A small network was trained on made-up records. Each row is its average activation on records with the value named, seen along a few directions.
Values that are neighbours, or in one group, have similar rows; names and order tell nothing.
(in the rows, 500 means zero)
Random noise pushes rows far along 5 fixed directions. That doesn't count. These rows show it; they differ only by the noise:
[275 393 425 450 645 552 525 497 597 498 413 352 653 582 695 388 357 499]
[576 398 528 554 605 391 558 485 464 542 581 573 559 352 494 578 389 429]
[416 452 547 396 463 398 510 518 544 490 450 551 427 396 531 392 408 401]
[324 434 451 342 489 598 514 555 617 427 406 358 484 557 568 399 452 593]
[522 458 410 672 601 401 606 488 342 869 429 585 490 716 664 346 457 198]
[534 346 548 538 462 495 487 504 530 661 616 492 549 443 504 432 516 347]
[555 454 525 344 360 553 527 589 550 416 521 481 325 412 352 535 552 626]


Values of G:
g6: [445 453 603 629 417 491 480 462 491 630 612 567 599 333 486 497 531 299]
g2: [490 536 482 375 357 658 299 522 680 514 454 391 428 640 493 405 631 490]
g10: [394 550 471 608 588 455 369 365 555 512 514 511 702 496 690 368 410 428]
g4: [463 625 515 550 535 387 511 422 374 444 459 585 478 488 540 429 456 502]
g16: [546 556 586 524 427 396 418 432 611 429 567 610 631 368 512 477 514 492]
g3: [671 486 541 611 406 459 564 593 433 529 606 529 507 427 432 660 549 436]
g15: [621 442 524 721 509 631 594 456 453 572 716 476 560 582 401 697 676 628]
g12: [502 464 731 540 413 441 385 468 502 504 716 611 590 246 384 441 599 455]
g14: [415 410 588 559 441 723 457 519 588 449 639 326 656 427 524 548 504 638]
g13: [454 544 450 502 749 387 670 533 423 444 385 471 530 541 538 684 366 625]
g11: [459 575 340 431 563 492 553 586 427 432 333 496 271 669 492 458 493 567]
g1: [432 515 380 554 566 477 532 393 432 747 349 503 394 855 622 281 493 260]
g7: [468 628 554 422 457 474 462 460 521 304 441 552 564 432 503 546 448 554]
g9: [594 510 443 570 755 404 434 391 442 536 439 614 573 536 514 547 441 418]
g5: [487 406 362 529 483 684 516 565 493 700 503 287 519 715 568 434 608 527]
g8: [630 511 581 484 525 475 359 454 550 298 619 463 761 264 445 692 474 482]
G is arranged as a ring.
Which values are neighbours of g1? Give them in the order they are listed.
Answer: g11, g9
Which values are neighbours of g7? Give them in the order they are listed.
Answer: g16, g8
Which values are neighbours of g12? Give them in the order they are listed.
Answer: g4, g15
Which values are neighbours of g13? Give them in the order they are listed.
Answer: g3, g5
